These are the activations of a small neural network, seen along a few directions. Each row is one input.
In each table, some parts of the input vary, and every possible input appears once, in random order.
A made-up example of a description, with smaller parts first: one of 3 separate values, together with either a single point or one of 11 places along a line or (one of 6 places along a line, together with one of 8 places around a ring).
Shared parts are said once, and a part with two or three values counts as separate values.

Other details of the inputs vary at random and push rows far along two fixed directions, the same in every table; ignore that.

A family of inputs:
r1: -48,-24,-44,21,-29,-22,41,11,-26,-1,22
r2: 39,13,-1,12,41,9,-33,-24,-59,-16,-50
r3: 1,8,20,-21,1,38,-14,37,54,22,33
r4: 17,12,18,7,15,10,-2,-24,-55,-18,-72
r5: 7,8,18,-29,10,20,-8,19,11,-8,13
r6: 45,19,11,46,15,31,-11,-2,-60,-6,-25
r7: -20,0,-51,25,-23,-44,27,-18,-11,13,35
r8: 24,7,8,30,39,15,14,-21,-31,-27,-78
r9: -52,0,-50,25,-22,-30,18,-19,-13,0,24
r10: -10,17,13,-15,3,8,-8,-11,12,1,-30
r11: -31,17,-78,20,10,-34,-12,-17,-8,13,37
r12: 41,-6,14,24,21,28,6,10,-76,-12,-37
r13: -50,-22,-45,6,-23,-27,46,13,-29,-3,13
r14: 53,4,10,46,12,-3,-23,-32,-44,2,-48
r15: 51,-12,18,37,13,-7,-20,-32,-53,-12,-45
r16: 7,-8,19,-10,17,11,-17,-7,-16,-20,12
r17: -22,-15,36,-48,-13,24,5,32,53,2,1
r18: -17,-24,-43,21,-31,-35,50,12,-22,11,34
r19: 17,-26,35,-21,-13,7,18,24,16,4,6
r20: 14,-7,20,10,4,21,-10,11,-16,-16,20
r21: -52,11,-69,2,-4,-44,5,-21,-1,7,0
r22: 33,6,32,6,28,16,-33,-28,-43,-19,-86
r23: -20,-18,36,-23,-3,7,-11,-8,15,-21,-2
r24: -28,27,-69,3,-1,-24,27,10,-18,12,31
r25: -30,-5,-52,6,-4,-27,28,7,-37,-13,46
r26: -21,18,-59,-3,-13,-50,35,-14,-5,20,14
r27: -47,19,-59,2,-19,-30,38,4,-10,9,3
r28: 23,14,17,11,8,14,10,-5,-58,-15,-72
r29: 8,-2,37,-48,-15,18,7,37,80,28,15
r30: -7,11,6,5,7,4,-35,-17,21,5,-24
r31: -52,-22,-52,21,-13,-43,1,-25,-18,-14,23
r32: 41,28,-6,19,41,13,-37,-23,-47,-2,-52
r33: 7,-21,25,-2,0,32,-6,27,6,-4,30
r34: 56,12,19,45,-4,9,9,-6,-50,4,-42
r35: -33,25,-69,-1,6,-29,14,-10,-16,10,31
r36: -45,19,-57,18,-23,-26,31,3,-7,14,12
r37: -47,9,-62,2,-20,-23,46,15,-11,20,-1
r38: -18,-24,27,-20,5,-1,-31,-13,22,-21,-5
r39: 52,4,14,11,5,7,28,7,-56,7,-65
r40: 10,-2,38,-31,-19,21,1,36,81,33,24
r41: -26,27,-68,20,-5,-20,21,9,-16,16,40
r42: 24,4,20,-21,-6,-4,17,10,3,1,-15
r43: -5,-11,30,-19,11,24,-60,2,70,-1,52
r44: 54,11,26,9,28,41,-2,13,-62,-5,-58
r45: -17,-14,-42,20,-30,-43,42,2,-22,1,39
r46: 51,-6,29,35,36,26,-49,-26,-59,-25,-38
r47: 6,1,31,-31,-3,1,-39,-1,90,20,24
r48: -13,-14,30,-1,-20,30,0,24,34,8,5
r49: 9,-9,20,7,11,17,-22,-9,-14,-18,20
r50: -16,20,-59,1,-20,-44,47,4,-7,22,14
r51: -24,-20,-53,4,-8,-62,16,-22,-17,-4,27
r52: -18,-3,-62,11,11,-47,53,-12,12,-4,14
r53: -18,-20,36,-7,-10,12,-15,-9,18,-19,6
r54: -10,-2,29,4,-18,21,-7,11,25,-3,3
r55: -1,-12,37,-19,-6,44,-20,38,62,12,52
r56: -23,-25,56,-28,-22,24,-13,21,61,-15,31
r57: 16,7,12,-25,7,-10,-23,-10,44,14,-9
r58: 10,-19,47,-21,-25,24,0,34,74,22,36
r59: 8,0,9,-10,42,20,-3,2,39,-19,7
r60: 41,34,2,33,29,24,-22,-19,-53,3,-40
r61: 2,-15,36,-56,1,-7,-30,1,78,2,18
r62: -10,-25,36,-44,17,14,-51,3,58,-18,47
r63: 52,-2,25,21,3,-1,18,-6,-64,-12,-48
r64: 1,-9,45,-60,-7,1,-9,6,72,2,22
r65: 63,27,32,27,14,15,-11,-23,-35,12,-65
r66: 5,3,20,1,8,24,-30,-3,19,-3,31
r67: -14,-16,36,-19,-11,12,2,11,11,-20,-3
r68: 18,-15,29,-13,-2,-9,3,-11,-4,-10,-4
r69: 0,7,20,-38,5,35,-8,38,53,18,23
r70: -15,-11,21,2,-3,9,-40,-13,37,-5,1
r71: -22,-16,-43,17,-22,-48,31,-18,-21,-1,38
r72: 2,6,18,-33,18,15,-20,0,15,-10,13
r73: -51,17,-58,15,-16,-32,19,-16,-6,11,12
r74: -3,8,13,5,-9,26,6,20,12,18,-25
r75: 28,19,16,4,-9,5,7,9,16,20,-10
Description of these inputs: one of 3 separate values, together with either a single point or (one of 4 places along a line, together with one of 6 places around a ring).
The inputs of r33 and r18 match in every part but the choice among 3 separate values. If r25 is changed in the same way as r33 into r18, which row does it become?
Answer: r63
The inputs of r73 and r60 match in every part but the choice among 3 separate values. If r4 is changed in the same way as r73 into r60, which row does it become?
Answer: r72
Change only the place on the ring of 6 in r2. List by row number the other rows that result.
Answer: r11, r32, r43, r46, r62
Change only the place on the ring of 6 in r26. List by row number the other rows that result.
Answer: r7, r64, r65, r68, r71
Change only the choice among 3 separate values in r69. List by row number the other rows that result.
Answer: r29, r37
Change only the place on the line of 4 in r21. List by row number the other rows that result.
Answer: r10, r27, r37

A family of inputs:
r76: 13,-10,53,-57,31,14,-54,-1,96,-14,29
r77: 29,-31,79,-45,-16,31,6,49,79,5,42
r78: -26,-3,-6,3,-33,2,16,28,55,27,54
r79: 23,6,67,-48,-17,26,-18,32,91,22,29
r80: -25,32,-87,2,-11,-52,39,-1,-7,40,11
r81: -38,7,-20,-51,0,6,15,32,43,9,40
r82: -54,9,-81,23,-5,-56,-6,-40,-7,3,14
r83: -11,-10,-60,33,-41,-51,65,13,-19,25,37
r84: -40,21,-70,26,-33,-35,38,6,-18,26,25
r85: -42,-20,-52,-18,-30,-77,83,-10,-16,-5,-9
r86: 24,11,60,-50,-12,30,-22,26,97,25,26
r87: -18,14,-87,30,15,-55,4,-39,-3,9,35
r88: -57,16,-68,18,-22,-19,40,18,-33,7,28
r89: 26,-13,59,31,22,45,-65,-26,-51,-33,-32
r90: 42,-23,56,15,35,37,-54,-24,-56,-41,-23
r91: -50,-14,-58,35,-34,-18,58,26,-33,5,33
r92: -55,14,-20,-33,-10,14,5,30,49,15,31
r93: -3,-9,48,-50,41,43,-57,5,88,-22,40
r94: 68,6,-1,55,-17,-9,50,-1,-96,14,-82
r95: -31,-17,-67,6,-5,-65,6,-32,-40,-16,48
r96: -12,-28,3,-37,-36,-17,50,43,41,12,47
r97: -32,-10,57,-49,16,36,-70,-1,88,-21,15
r98: 44,3,6,35,-10,-37,54,-37,-82,-3,-121
r99: -7,-30,73,-18,-6,28,-78,-12,81,-9,47
r100: 35,27,44,13,16,62,-17,12,-33,-3,-60
r101: 8,-29,75,-43,-7,55,-3,50,69,-5,45
r102: -25,-18,-65,34,-13,-65,-3,-40,-31,-2,56
r103: -49,-8,-12,-14,-11,-23,-35,-20,59,1,46
r104: 49,36,38,14,12,44,-21,0,-14,21,-77
r105: 43,8,55,32,10,64,-6,22,-38,-4,-47
r106: 69,26,37,-12,29,32,-6,8,-27,8,-60
r107: 69,13,31,11,59,25,-43,-29,-19,-18,-39
r108: 72,18,51,-2,17,31,0,14,-37,0,-46
r109: -6,20,51,-51,-4,41,-35,26,103,33,2
r110: -28,-18,1,3,-45,-3,27,31,54,23,48
r111: -53,-7,-66,31,-21,-54,-10,-41,-26,-4,33
r112: 74,11,-4,72,-3,-1,35,-10,-96,14,-60
r113: -28,-7,53,-40,24,40,-67,3,94,-20,18
r114: -50,-9,-61,37,-28,-14,51,21,-33,6,38
r115: 36,3,38,-5,47,29,-48,-26,-35,-34,-59
r116: -20,14,-24,-54,2,-15,15,25,54,25,38
r117: -34,4,-16,-42,-7,9,17,32,38,4,53
r118: 53,33,43,22,6,47,-20,0,-19,15,-64
r119: 76,21,-9,70,3,0,31,-8,-95,17,-59
r120: 14,3,-7,59,22,7,-32,-45,-117,-35,-66
r121: 7,-34,78,-46,-13,50,4,55,70,-6,39
r122: -31,7,-81,13,-1,-71,3,-42,-8,5,21
r123: -33,-4,-63,45,-39,-30,50,9,-18,25,36
r124: -30,1,-74,17,-6,-71,4,-40,-18,4,32
r125: -58,-34,10,-59,-27,-25,50,14,48,-18,5
r126: -40,-30,86,-64,-25,27,5,20,92,-17,-25
r127: -32,-5,-66,17,-13,-21,58,25,-39,4,49
r128: 54,7,-9,57,15,-25,-24,-59,-104,-15,-63
r129: -3,3,47,-23,21,35,-69,-10,109,2,28
r130: -69,-3,-71,19,0,-38,-5,-26,-33,-17,27
r131: 54,-2,62,27,-20,41,11,17,-25,11,-74
r132: -28,10,-86,22,6,-68,6,-38,-2,6,24
r133: 30,6,-16,38,42,-3,-17,-41,-115,-35,-64
r134: 64,-20,56,16,32,17,-50,-30,-47,-29,-20
r135: -55,1,-27,-9,20,7,-33,-7,57,-11,52
r136: 80,-7,59,17,11,37,11,17,-37,-1,-35
r137: -6,0,53,-28,15,26,-69,-11,104,-2,10
r138: 36,-8,62,18,-10,56,13,29,-39,-7,-70
r139: 36,-14,53,2,31,30,-51,-26,-53,-42,-40
r140: -40,-21,-58,3,-33,-29,76,32,-40,1,26
r141: 73,23,43,-5,22,35,-4,9,-31,3,-48
r142: -25,-17,-11,-39,6,-34,-20,-12,43,-11,58
r143: -63,29,-84,3,-5,-19,31,12,-21,20,7
r144: 58,6,39,-5,44,10,-44,-32,-26,-22,-56
r145: 70,34,38,2,16,28,-12,-1,-14,22,-69
r146: -47,22,-85,-14,5,-28,42,14,-28,14,17
r147: -35,-1,-8,-40,-12,5,20,38,32,1,55
r148: -64,-12,-51,7,-47,-65,67,-18,-1,8,-24
r149: 34,17,-28,44,55,0,-15,-39,-102,-32,-74
r150: -4,-13,-5,-23,-16,-9,31,36,41,15,70
Describe the family of inputs behind these rows.
Answer: one of 5 places around a ring, together with either a single point or one of 6 places along a line or one of 8 places along a line
The inputs of r97 and r122 match in every part but the place on the ring of 5. If r114 is changed in the same way as r97 into r122, which row does it become?
Answer: r112
The inputs of r113 and r132 match in every part but the place on the ring of 5. If r89 is changed in the same way as r113 into r132, which row does it become?
Answer: r102
A walk changes only the place on the ring of 5. It starts at r131 and steps to r94. List the rest of the walk in order.
Answer: r96, r140, r138
Change only the place on the line of 8 in r77. List by row number the other rows that result.
Answer: r96, r106, r108, r116, r136, r141, r150
A walk changes only the place on the line of 6. It starts at r107 and steps to r76. List the rest of the walk in order.
Answer: r144, r142, r95, r134

A family of inputs:
r151: -7,2,-13,3,-5,-3,8,7,3,6,13
r152: -17,-2,-16,-2,7,-16,-14,-18,5,-7,10
r153: -11,5,-17,-6,-4,-13,10,-1,9,8,1
r154: -8,-8,-10,5,-5,-4,9,5,-7,-3,18
r155: -7,-6,-10,5,-7,-5,9,5,-5,1,17
r156: -14,-1,-12,-3,-7,-10,10,0,6,2,3
r157: -15,-3,-11,-5,-8,-10,11,2,3,0,6
r158: 60,26,-6,56,23,12,7,-20,-103,-1,-82
r159: -13,3,-13,-6,-6,-12,9,-1,11,5,4
r160: -16,-12,-8,-3,-8,-12,10,-1,-1,-6,10
r161: 32,-1,67,-19,23,43,-56,-2,38,-10,-8
r162: 39,6,68,-23,12,45,-32,15,42,4,-18
r163: -8,0,-12,1,-5,-3,9,8,-1,4,15
r164: -15,-9,-7,-3,-10,-12,10,0,2,-3,10
The inputs of r161 and r152 match in every part but one. If r151 is changed in the same way as r161 into r152, which row does it become?
Answer: r156
Describe the family of inputs behind these rows.
Answer: one of 2 separate values, together with either a single point or one of 6 places along a line

A family of inputs:
r165: -96,-5,-75,-28,-17,-65,11,-26,61,7,52
r166: 55,19,52,1,11,37,-4,10,-8,11,-65
r167: -40,-14,3,-15,3,10,-48,1,53,-7,72
r168: 51,-11,67,11,7,45,-8,8,-31,-13,-40
r169: -25,13,-14,-39,17,-2,-34,-1,78,5,47
r170: -27,3,6,-41,-23,6,22,38,71,22,28
r171: -15,1,3,-35,-17,-10,0,14,77,21,38
r172: -30,3,6,-43,-24,10,26,42,69,24,26
r173: -19,21,-118,51,-12,-76,55,-26,-72,21,-2
r174: -35,19,-11,-25,5,5,-41,-2,77,14,48
r175: -17,1,3,-36,-18,-7,5,18,76,21,36
r176: 58,-12,65,16,12,34,-22,-4,-27,-14,-35
r177: 53,-9,68,14,9,40,-13,5,-29,-15,-38
r178: -39,-27,8,-43,5,-10,-37,-8,51,-20,58
r179: 55,-10,66,15,10,36,-18,1,-28,-15,-36
r180: 45,24,39,-11,37,20,-47,-28,-7,-13,-63
r181: -11,-13,-25,41,14,-28,-9,-46,-76,-32,-42
r182: -38,-6,-100,52,-23,-47,78,-1,-103,0,11
r183: -19,-29,19,-22,-17,-8,-9,10,56,-3,66
r184: 47,-3,47,12,46,41,-56,-18,-27,-27,-28
r185: -35,-4,-100,54,-22,-53,73,-4,-102,-3,13
r186: 8,-2,-22,39,-10,2,45,11,-88,-11,-30
r187: 57,17,51,2,13,34,-8,4,-7,12,-63
r188: 17,25,-39,32,-4,-12,40,3,-62,14,-52
The inputs of r170 and r182 match in every part but one. If r171 is changed in the same way as r170 into r182, which row does it become?
Answer: r176
Describe the family of inputs behind these rows.
Answer: one of 2 separate values, together with either one of 4 places along a line or one of 8 places along a line
Change only the choice among 2 separate values in r173. List by row number the other rows that result.
Answer: r183
